A small network was trained on made-up records. Each row is its average activation on records with the value named, seen along a few directions.
Related values have similar rows: they may be neighbours, one step apart, or belong to one group.
In the rows, 500 means zero.
Random noise pushes rows far along 2 fixed directions. That doesn't count. These rows show it; they differ only by the noise:
[571 529 383 581 531 557 415 457 481 533 428 390 468 458]
[879 331 514 406 484 337 374 579 636 768 599 287 390 421]
[778 476 336 568 536 512 405 547 570 645 503 292 443 408]
[630 532 338 601 540 569 416 485 503 554 440 356 467 438]


Field DOMAR:
kam: [187 790 138 828 497 877 501 268 322 280 239 553 554 511]
tuv: [668 431 476 568 448 496 653 474 659 576 649 457 489 477]
samit: [623 452 514 482 606 431 343 511 339 511 493 471 431 514]
suz: [491 480 325 581 560 527 617 537 651 483 702 437 571 407]
zat: [600 501 534 431 277 390 516 501 604 665 489 424 401 529]
vepad: [601 446 422 530 574 545 517 742 536 522 569 492 656 330]
motib: [279 634 566 498 226 499 607 326 468 503 328 575 354 606]
vel: [335 393 640 461 409 426 643 370 580 449 646 629 515 579]
kulip: [ 84 594 502 595 578 618 602 393 450 283 497 636 608 443]
rup: [372 570 385 636 560 630 564 585 571 411 546 561 675 311]
ponen: [979 353 453 401 658 379 291 770 503 605 608 327 443 476]
lurun: [525 559 603 450 224 384 557 476 615 622 450 526 329 589]
pizem: [475 701 290 780 492 731 655 422 569 432 468 508 500 513]
mopi: [517 558 546 432 681 579 409 649 348 346 366 517 573 553]
lom: [ 80 697 570 632 383 591 673 236 393 362 306 754 468 655]
pima: [703 531 135 707 537 595 660 613 721 567 701 335 526 380]
razo: [212 627 459 539 726 692 431 508 148 128 220 637 586 641]
dudal: [647 461 608 309 644 450 443 699 479 511 487 438 622 516]
gokib: [322 695 493 490 633 708 503 578 324 307 414 539 702 496]
soni: [652 330 493 426 530 368 352 443 483 640 575 493 450 462]
The values of DOMAR form a ring.
Going along DOMAR from kam by way of its neighbour zat, in what order are motib, kulip, lurun, lom, razo, soni met?
Answer: motib, lurun, lom, kulip, razo, soni
Which values are neighbours of vepad? Give them in the order they are listed.
Answer: rup, gokib
Which values are neighbours of tuv? Give them in the order they are listed.
Answer: vel, pizem
What is the length, in steps, of the shortest route from pima to samit?
Answer: 10
